Each row has a name. Each question is about the rows just above it.

[134 111  35 164 103 119 124  45 122 140] = G
[130 120 144  81 123 123 134 161 123  99] = V
[144 111  91 111 110 119 133  75 121 109] = P
[117 135  47 130 152 138 110 163 136  71] = W
[109 119 121 162 100 118 131  86 120 181] = A
[111 175 156 183 196 161 105 185 155 126] = Y
[115 138 125 136 142 135 120 170 133 124] = J
[117 136 170 123 134 131 129 179 129 141] = R
The next entry after [144  81 123]: => [123]
The next entry after [124  45 122]: => [140]
Give the next entry after [120 170 133]. => [124]
What is the next entry after [175 156 183 196 161]? => [105]
Give the next entry after [110 119]. => [133]
The next entry after [134 161]: => [123]
What is the next entry after [129 179 129]? => [141]

[119 134  48 198 108 127 110 129 125 140 135 109 112 133 167 114 129 117
 144 135 125 117 121 121 134 100 140 115 113 149 118 116 135 113 157] : E
[128 137 116  75  87 130  84 157 110 146 162 145 105 170 191 119 136  48
 198 140 142 111  88  92 158  39 164 118  78 197 154  60 211 131 155] : N
[128 137 116  75  87 130  84 157 110 146 162 145 105 170 191 119 136  48
 198 140 142 111  88  92 134 100 140 118  78 197 154  60 211 131 155] : B
Which row holds [128 137 116  75  87 130  84 157 110 146 162 145 105 170 191 119 136  48
 198 140 142 111  88  92 134 100 140 118  78 197 154  60 211 131 155]? => B
[119 134  48 198 108 127 110 129 125 140 135 109 112 133 167 114 129 117
 144 135 125 117 121 121 134 100 140 115 113 149 118 116 135 113 157] is in which row? => E
Whose row is [128 137 116  75  87 130  84 157 110 146 162 145 105 170 191 119 136  48
 198 140 142 111  88  92 158  39 164 118  78 197 154  60 211 131 155]? => N
Give the next entry after [127 110 129 125 140 135 109 112 133 167]. => [114]
Give the next entry after [133 167 114 129 117]. => [144]
The next entry after [117 144 135 125]: => [117]

[226 128 137 168] : D
[202 226 127 182] : C
[ 68 142 191  82] : X
[110 176 140 148] : M
Give the next entry after [226 127]. => [182]

[111 137 174 115 124 116 125]  Z
[113 129 154 135  99 134 114]  T
[145 162 155 105  45 142 149]  H
[108 122 151 141 115 132 108]  S
[174 164 111  89  91 131 177]  L
Give the next entry after [135  99 134]. => [114]
The next entry after [135  99]: => [134]

[156 117  93  69] -> gidip
[192 126 150 122] -> mesi
[153 143  18 241] -> Bavo
[ 94 135 121  66] -> pakub
[127 129 131 168] -> musuk
[114  88 109 106] -> Kanob
[114 129 174 137] -> Rap
[157 129 110 108] -> Tavig
[ 88 114 107 138] -> Lanok
The next entry after [153 143]: => [18]
What is the next entry after [129 174]? => [137]
What is the next entry after [ 88 114]? => [107]
The next entry after [114 129]: => [174]
Give the next entry after [192 126]. => [150]

[168 191 127 156  99 169  94 124 127 122 215 136 194 144 134 110 209 136
 173 124 215] -> U
[102 145 154 182 170 120 158 106 124  75 113 134 175  70 104 109 176 141
 145  77  97] -> Q
[151 238 115 113 107 127 169  94 124 122 103 110 194 134 136 209 144 104
  93 133 195] -> K
Whose row is [168 191 127 156  99 169  94 124 127 122 215 136 194 144 134 110 209 136
 173 124 215]? => U
The next entry after [136 194 144 134 110 209]: => [136]
What is the next entry after [127 169  94 124 122]? => [103]

[152 118 128 142  90 129 116  97  83 117 187 117  86  95 111 163 107 160
 133 122 137 106 109  96 132 136 111  95 133 109 137 121  97 122 128 154
 150 142 123  91  94 147 124 111  86  73 116 126 164] -> dufik
[135 111 103 145  90 122 125 104  96 136 182 101 105 121 106 160 104 160
 131 136 112  97 124  90 129 140 113  85 142 125 127  88 117 117 121 165
 148 155 163  82  79 148 133 114 129  64 112 118 160] -> gelo
[157 116 112 158  93 133 110  93  85 109 186 120  82  94 117 162 107 159
 113 122 150 110 108 103 132 145 118  95 133 115 137 129  94 123 129 147
 148 140  97  96  99 143 121 111  94  82 120 126 163] -> tima
[131 124 121 173 112 149 170 105 113  86 158 119  66  91 128 144 110 147
 148 119 150 126 111 127 128 150 141 102 133 104 143 157  85 118 114 118
 138 130  94 119 120 123 142 114 129 111 137 117 147] -> fon
[156 122 129 162  97 136 139  96  95 103 181 121  79  94 121 160 108 158
 134 123 136 112 108 109 130 147 127  96 133 102 136 135  93 122 129 139
 147 138 100 100 103 139 122 112 102  89 124 124 161] -> kasuk
[125 126 126 177 117 151 170 118 133  85 123 122  62 111 134 125 108 130
 142 123 151 133 113 131 121 146 131 107 127  91 141 163 177 120 126 130
 120  76 160  52 110 165 161  69 138 118 142 116 130] -> divu
[119  98  78 120 107 121 165 116 106 141 131 113 134 121  97 146 115 129
  77 138  36 101 135 108  99 130 148  69 143 121 139  45 126 120 120 161
 160 165 177  69  52 110  76 130 136  75 145 128 151] -> rif
[149 122 121 167 111 149 137 100 127  86 157 120  66  87 126 145 109 147
 127 117 139 129 110 127 127 151 146 103 133 100 139 157  84 120 105 118
 137 131  94 119 121 123 133 114 129 110 136 117 149] -> Kuvi
Whose row is [149 122 121 167 111 149 137 100 127  86 157 120  66  87 126 145 109 147
 127 117 139 129 110 127 127 151 146 103 133 100 139 157  84 120 105 118
 137 131  94 119 121 123 133 114 129 110 136 117 149]? => Kuvi
Give the next entry after [126 120 120 161 160 165 177  69  52 110  76 130]. => [136]

[170 122  82  96]  Paf
[124 145 127 122]  fofiz
[ 88 112 167 126]  Mave
[170  82 122 217]  fetag
What is the next entry after [170 122]? => [82]
Give the next entry after [122  82]. => [96]
What is the next entry after [145 127]? => [122]
The next entry after [124 145]: => [127]

[120  62 147 128 182 109 105 174 164] -> vefid
[ 62 147 128 181 109 105 174 102  64] -> muk
[120  62 147 128 182 109 105  67 157] -> Subo
[143 102 141 103 172 121 107 152 222] -> tas
[127  97 162 182 110  96  90  89  91] -> vonuk
[125  97 162 182 110  96  90  89  91] -> gar
[118 155 148 177  86 165 139  78  70] -> Pegez
Give the next entry after [147 128 181]. => [109]
Give the next entry after [102 141 103 172]. => [121]
[ 62 147 128 181 109 105 174 102  64] is in which row? => muk
What is the next entry after [ 62 147 128 182 109 105 174]? => [164]
Give the next entry after [172 121 107]. => [152]
Which row holds [125  97 162 182 110  96  90  89  91]? => gar

[157 145 120 106 140  84] : Memag
[157 145 120 106 140 105] : Deni
[152 146 121  87 123 132] : dem
[152 146 121 106 123 132] : relis
Where do [152 146 121 106 123 132] appear? => relis
Whose row is [152 146 121  87 123 132]? => dem

[182  70  93 130  64 158 178  53  75 208 112 100] = Pev
[ 82 115 138  17  33 128 151  41 232 141 201 171] = reze
[128 151  41 234 213 109 188 175 159 121 161 161] = Fusi
[ 82 137 201  30 170 117 116 146  85 186 207  88] = dalon
[ 82 115 138  17  33 128 151  41 232  61 201 171] = vas
Whose row is [ 82 115 138  17  33 128 151  41 232 141 201 171]? => reze
The next entry after [146  85]: => [186]
The next entry after [186 207]: => [88]

[ 27  85 111  72]  tozi
[100 111 134  93]  bobo
[110 101 147 156]  pas
[85 27 95 75]  kubo
[110 101 147 114]  kem
What is the next entry after [27 85]? => [111]
Where do [110 101 147 114] appear? => kem
Give the next entry after [85 27]. => [95]
Give the next entry after [111 134]. => [93]

[107  80  40  91  42  65  44  70  45 139] -> Zaf
[186  38  57  62  45  69 158  54 154 191] -> kize
[65 44 69 58 66 75 45 75 73 69] -> biva
[ 83  40  91  42  65  44  70 120  48  66] -> busor
[189  41  67  58  66  75 177  54 187 199] -> fatuf
What is the next entry after [44 70 45]? => [139]
Give the next entry after [80 40 91 42 65 44 70]. => [45]
Where do [107  80  40  91  42  65  44  70  45 139] appear? => Zaf
What is the next entry after [67 58 66]? => [75]
The next entry after [42 65 44 70 45]: => [139]
Give the next entry after [ 58  66  75 177]. => [54]

[169 171 161 131 148 142 145 146 182 134 169 152 142 143 152 178 168 104
 186 109] -> mosu
[214 168 167 120 190 143 188 178 180 128 188 154 188 177 153 164 196  91
 189  95] -> rubo
[ 94 142  84 161 103 150 106 105  97 148  91 100 106 106 140 132  89 175
  98 174] -> gunat
[149 167 148 187 132 184 130 142 124 186 152 123 133 135 172 160 155 185
 132 185] -> novud
[190 124 141  86 183 100 180 173 200  93 172 177 181 171 112 128 178  90
 198  91] -> nopab
[245 147 162 122 225 150 226 206 150 137 191 150 230 205 154 129 211 117
 164 120] -> Gudu
The next entry after [169 171 161 131 148 142 145]: => [146]
Give the next entry after [100 106 106 140 132  89 175]. => [98]
What is the next entry after [184 130 142 124 186 152 123 133]? => [135]

[ 71 127  92 131 114 120  11 165 178  84 160 195 181  73 207 130 116  41
 110 124 147 132 142 152 146] : Gumor
[129 126  89 148  93  94 149 114 147 134 101 201 113 162 136  92 111 142
  81 113 122 148  95  94  55] : zovo
[107  84 105 104 141 135 175 126 119  93 127 105 174 114 126 102 126 152
 168 124 158 116 122 109 157] : konit
[101  25 157 149  99 131 101 125  89 165 129 113 125 138 145 136 147 161
 121 114 121 150 105 171 137] : debib
[154 151 127 130 206 145 138 161 163 139  76 147 144 165 168 136  75 136
 224 149  84 155 136 100  73] : pav
[159 144 169 136 109 140 176 116  74 158 142  62  97 157  77 159 160 171
 128 117 122 140 107 160 133] : Pifek
[157 115 157 106 205 159  71 144 170 136  86 131 131 129 141 119  84 145
 136 180 104 147 145  86 113] : duna
[ 94 182 124 145 127 117 107  99  90 141  88 143 128 154 163 110 182 123
 110 117 121  76 178 101 172] : Sef
[171 124 137 106 123 133  72 171 211  92 205 125  86  72  68 187  98  25
  39 174 121 153 125 146  96] : Tib
[128 159 148 164  90 124 101 116  85 154 151 128  99 162 127 165 171 118
 106  88 123 132 133 177 126] : Nim
[110 187 135 148  86 109 126 125 109 164 120 135 119 119 153 121 138 136
 116 123 112 132 111 154 132] : gik
[ 71 127  92 121 114 120  11 165 178  84 160 195 181  73 207 130 116  89
 110 124 147 132 142 152 146] : Gozi
The next entry after [154 151 128]: => [99]
What is the next entry after [98 25]? => [39]
The next entry after [121 150 105]: => [171]
Give the next entry after [145 136 147 161]. => [121]
What is the next entry after [126 102 126]? => [152]
Whose row is [ 71 127  92 131 114 120  11 165 178  84 160 195 181  73 207 130 116  41
 110 124 147 132 142 152 146]? => Gumor
Give the next entry after [ 94 182 124 145 127 117 107]. => [99]

[ 92 100  77 150  88] = zaru
[ 43  95 133  47  90] = rem
[135 187  77 150 140] = Sosu
[ 83 171  72  88 175] = gesib
[111  59  77 150  96] = saz
[142  95 133  47  90] = gog
What is the next entry after [171  72]? => [88]
The row with [135 187  77 150 140] is => Sosu
Whose row is [ 43  95 133  47  90]? => rem
The next entry after [187  77 150]: => [140]
Whose row is [142  95 133  47  90]? => gog

[110 110 118 103 120 132 157 106 151 134 126]  mise
[110 123 102  96 128 114 162 151 104 137 116]  Sogez
[110 123 102  96 128 114 162 151 104 135 116]  zumav
[110 144 163 158  87 125 107 117 151  75 126]  Lef
[104 124 127 100 123  98 157 114 102 103 103]  kega
[ 97  91  94  94 124  84 132 122 115 143  66]  Leker
[ 86 111  52  66 166  89 225 148  70 183  90]  zal
[102 131 183 158  77 120  93  90 160  62 121]  tobaz
[110 123 102  96 128 114 162 137 104 135 116]  nime
[105 129 110 110 112 123 156 140 125 124 118]  Degat
[ 97  91  94  94 124  84 132 122  82 143  66]  Giz
Give the next entry after [105 129 110 110 112 123 156 140 125]. => [124]
What is the next entry after [ 86 111  52  66 166  89 225]? => [148]

[ 99  87 140 101  52 128  64 100 186 130  78 183  76  81 114 115 131 112
 143 120 118 127  97 165  77  94 124 165 170 142 217  99 165 128  89  86
 160 173 149  59 148 123 116 152 128 163 155 178 148  98 113 111 188] = mog
[ 99  87 140 101  52 128  64 100 186 130  78 183  76  81 114 115 131 112
 143 120 118 127  97 165  77  94 124 165 170 142 217  99 165 156 180 118
 124 168 146 124 124 129 154 122 132  87 161 178 148 140  77 148 100] = Nune
[ 81 108  91 183 146  98 108 167 108 107 116 125 168 112 134 114 152 123
 103 136 141  84 123 156 146 123 133  71 121  87 145 145 128 130 114  95
 102 142 149 142 106  87 129 131 124 110 177 150 164 131  75 118 105] = sege
Which row holds [ 99  87 140 101  52 128  64 100 186 130  78 183  76  81 114 115 131 112
 143 120 118 127  97 165  77  94 124 165 170 142 217  99 165 128  89  86
 160 173 149  59 148 123 116 152 128 163 155 178 148  98 113 111 188]? => mog

[183 100 141 114 131 109 153 169 107 164 182  97 107  80 160 146 125 139
 130 120 125 125 137  76 139 107 117 141 113 115 151 125  82 117] -> gike
[119 129 127 126 125 135 127 133 135 120 128 133 131 129 139 131 132 128
 121 129 131 118 110 139 132 141 127 133 134 129 125 141 144 127] -> fisa
[186 106 140 120 135 101 148 152 100 169 171  95 106  89 135 137 120 122
 150 125 128 154 214  70 130  90 121 130 107 116 152 104  66 120] -> Tezag
[175 120 136 132 139  94 135 117  95 169 141 100 111 114  91 121 113 125
 159 122 117 169 217  74 114  71 130 112 102 120 147  76  55 128] -> sep
[145 114 133 118 125 129 141 158 127 135 157 119 121 104 163 142 132 125
 125 130 137 120 139 116 140 137 120 142 129 123 135 146 127 121] -> zupag
The next entry after [125 125 130 137 120 139]: => [116]
Give the next entry after [113 125]. => [159]

[121 162  85  99 121 109 126 126  50 159 105 206] -> Zud
[ 85 109 194 121 126  50 126 121 200 162 159  91] -> zezek
[110  97 189 182 153  66  93 195 191  38  27 197] -> kose
[ 85 109  99 121 126  50 126 121 162 159 200  91] -> bizel
The next entry after [162 159 200]: => [91]
What is the next entry after [182 153]? => [66]
Give the next entry after [ 85 109  99 121 126  50 126 121 162]. => [159]

[102 119 140  79 105] = mumem
[132  89 146 123 167] = duvik
[136  86 198 127 169] = Fov
[ 96 164 181 101 184] = bod
[102 119 140  79 170] = lareb
[120  58 162 111 167] = pogur
[ 56  30 113 130 145] = luma
[164  96 164  80 172] = ger
[162  58 120 157 110] = laso
[111 113 181 104 167] = Papaf
Give the next entry after [120  58 162]. => [111]
What is the next entry after [164  96]? => [164]
What is the next entry after [113 181 104]? => [167]
What is the next entry after [56 30]? => [113]
Where do [102 119 140  79 170] appear? => lareb
The next entry after [164  96 164]: => [80]

